arr =
-19,-21,-36,1,-9,-1,-24,9,-9,-9
-34,-19,-26,-14,-10,5,-14,-3,-1,-4
-7,-2,-4,-20,-17,8,-32,-3,-6,-7
-7,-15,-19,-23,-14,7,-19,7,0,-5
-2,-34,-49,3,0,-2,-24,21,-9,-6
12,-31,-31,-18,8,-4,-11,14,-35,2
-1,-30,-32,2,-6,-8,-22,24,-12,-10
0,-4,-7,-35,-4,0,-12,-17,-25,-10
Which number is the top-left entry?
A: -19
The entry just left of the smallest entry is -34
Which number is the second entry on the main diagonal?
A: -19
Which number is the 2nd-last entry, reading row by row?
A: -25
Which number is the last entry, reading row by row?
A: -10
Which number is the entry just left of 24?
A: -22
Which number is the bottom-left entry?
A: 0
Which number is the fourth entry in reading order?
A: 1
Which number is the bottom entry of the column that holds the smallest entry?
A: -7
Which number is the entry directly below -30?
A: -4
Which number is the maximum?
A: 24
Which number is the third-last entry, reading row by row?
A: -17
The first entry in the row that holds the largest entry is -1
The first entry in the row that holds the smallest entry -> -2
The fifth-last entry, reading row by row is 0
Which number is the fifth entry, reading row by row?
A: -9
Which number is the largest entry in the first column?
A: 12
The entry in the top-right corner is -9
Which number is the entry directly above the smallest entry?
A: -19
The 4th-last entry, reading row by row: -12
Which number is the largest entry in the first row?
A: 9
The smallest entry in the first column: -34
Which number is the top entry of the column that holds the smallest entry?
A: -36
Which number is the entry just right of 21?
A: -9
The entry directly below -18: 2
The last entry in the row that holds the largest entry: -10
Which number is the largest entry in the last column?
A: 2
The entry directly above -23 -> -20
Which number is the entry directly below the smallest entry?
A: -31

grid = [[-8, 19, -2, 30, -22, 8, 23, -29, 17, -5, 5], [-34, -26, -10, 31, 1, 20, 16, -16, 6, -3, 16], [-3, -1, -3, 46, -9, -3, 19, -28, 41, -10, 11], [-8, 37, -8, 37, -11, -6, 28, -24, 41, -12, -6], [-3, 40, -9, 41, -15, -9, 23, -16, 35, -12, -3], [-35, -25, -14, 27, 5, 21, 21, -12, 10, -1, 15], [-3, 0, -7, 50, -8, -8, 21, -27, 42, -12, 10], [-7, 36, -8, 43, -12, -7, 32, -18, 38, -13, -2], [-13, 23, -2, 33, -15, 9, 19, -28, 17, -7, 7], [-35, -27, -15, 31, 2, 20, 15, -10, 6, -2, 17], [-19, -50, -6, 23, 12, 49, 15, -18, -11, -3, 24], [-32, -24, -13, 26, 2, 24, 19, -17, 9, -1, 21], [-9, 38, -3, 44, -11, -3, 31, -17, 36, -11, 1], [-11, 22, 1, 32, -15, 12, 21, -32, 18, -6, 9]]
The third largest entry? 46
The entry just left of 33: -2
The entry just right of the largest entry? -8
The entry just right of the smallest entry? -6
The second largest entry? 49
The minimum? -50
The largest entry -> 50
The fourth entry in reading order? 30
The 2nd entry in reading order? 19
The entry just left of the smallest entry -> -19
The entry just left of 30? -2
